These are the activations of a small neural network, seen along a few directions. Each row is one input.
In each table, some parts of the input vary, and every possible input appears once, in random order.
A made-up example of a description, with smaller parts first: one of 2 separate values, together with either a single point or one of 9 places around a ring or (one of 4 places along a line, together with one of 5 places around a ring).
Shared parts are said once, and a part with two or three values counts as separate values.

Other details of the inputs shift rows strongly along two fixed directions, in all tables alike. That doesn't count.

Rows:
x1: [509,85,-97,-329,247,-264,-48,-205,-151,-182,137,-268,-64]
x2: [-440,274,37,573,-355,149,-49,135,265,-21,-596,380,141]
x3: [336,-149,-151,-539,187,-139,101,-208,-255,-156,195,-365,-50]
x4: [-418,125,320,-209,10,145,-183,-190,24,-491,-641,-214,247]
x5: [605,-21,-107,-144,181,-338,-78,-79,-85,-149,140,-422,-34]
x6: [613,-279,-305,-439,223,-183,122,-181,-308,-68,548,-330,-84]
x7: [12,216,444,-324,217,-122,-273,-158,-5,-618,-705,-547,71]
x8: [-330,-143,11,119,-122,227,56,65,110,11,34,195,-131]
x9: [665,-156,29,-312,416,-495,204,83,-163,390,532,-396,-21]
x10: [542,-157,-2,-532,178,-214,-53,-119,-219,241,453,-340,-194]
x11: [-510,102,360,-269,93,339,-136,-179,-63,-577,-672,-168,60]
x12: [-236,-66,-191,137,-82,197,44,1,-38,-87,20,215,-24]
x13: [16,-128,-828,657,-571,-59,364,116,166,791,579,758,162]
x14: [-808,55,63,451,-454,486,159,114,304,197,-317,629,0]
x15: [228,-215,-578,294,-179,-162,114,16,-4,322,559,242,79]
x16: [-221,114,725,-569,248,156,-398,-171,-138,-463,-516,-503,-121]
x17: [138,-231,-379,116,-205,48,283,81,15,430,585,217,-143]
x18: [-40,-83,-534,485,-420,32,217,106,89,394,345,479,192]
x19: [-265,312,350,-22,117,209,-261,-88,73,-609,-603,-45,88]
x20: [-538,385,26,378,-273,250,-24,91,219,-109,-565,560,158]
x21: [654,-236,52,-154,451,-474,112,123,-194,290,639,-399,-76]
x22: [631,8,-286,-217,266,-342,-68,-106,-171,-116,433,-258,-123]
x23: [321,-217,38,-558,124,-136,150,-140,-193,-63,277,-417,-132]
x24: [-243,18,85,591,-86,73,206,369,248,525,73,436,116]
x25: [-590,175,459,56,-97,413,-300,78,134,-103,-456,148,-68]
x26: [-489,248,59,683,-278,198,-147,179,281,-156,-557,371,84]
x27: [-31,-113,-401,432,-341,96,46,278,130,718,574,592,-208]
x28: [-111,78,800,-355,506,-91,-159,-10,-71,-338,-492,-550,73]
Each input here is: one of 4 places along a line, together with either a single point or one of 6 places along a line.
Q: Changing only the place on the line of 4 turns x6 into x12. The same change can be made to x19. Which row results?
A: x22
Q: Which other rows does x21 become when the place on the line of 4 takes its other values? List them by row number.
A: x9, x24, x28

Rows:
x29: [494,-143,299,-167,415,-409,93,170,-73,390,428,-387,-40]
x30: [-517,17,-636,542,-657,424,219,5,175,154,-60,802,130]
x31: [470,-203,-190,198,74,-304,292,312,2,902,807,171,-130]
x32: [-375,-27,349,-383,81,294,-178,-171,-94,-454,-348,-262,-48]
x33: [611,-98,-23,-235,255,-367,-15,-39,-168,133,393,-365,-71]
x34: [516,-76,-195,-263,141,-227,-41,-163,-147,-103,279,-288,-87]
x35: [-246,193,-249,477,-306,75,6,20,177,-59,-301,411,187]
x36: [-356,155,498,-163,141,185,-270,-37,35,-418,-550,-187,0]
x37: [-190,206,-92,492,-149,22,35,158,216,80,-219,368,142]
x38: [-269,167,82,505,-100,26,3,256,220,237,-192,363,118]
x39: [403,-276,-792,9,-272,-72,308,-77,-126,424,812,284,-120]
x40: [608,-50,-151,-214,228,-353,-16,-106,-173,-74,295,-335,-57]
x41: [-349,129,-584,735,-618,204,187,143,269,273,-91,813,158]
x42: [674,-14,-214,-219,241,-478,-13,-188,-153,-249,173,-466,81]
x43: [305,-336,154,-557,282,-108,99,-57,-243,181,500,-447,-210]
x44: [-342,47,795,-283,352,137,-215,65,18,-221,-435,-349,-62]
x45: [-319,136,326,-292,75,238,-264,-213,-24,-653,-558,-238,18]
x46: [-398,100,406,-219,50,257,-216,-87,-6,-390,-478,-172,-28]
x47: [-275,129,37,-193,-70,211,-152,-256,-31,-624,-509,-96,106]
x48: [-446,-56,180,230,-162,244,139,265,129,469,54,380,-87]
Q: Changing only one part turns x35 into x33. The same change can be made to x42. Which row results?
A: x38
Q: Describe the family of inputs behind these rows.
A: one of 4 places along a line, together with one of 5 places along a line
Q: Which other rows does x40 become when the place on the line of 5 takes its other values? List them by row number.
A: x34, x37, x39, x45
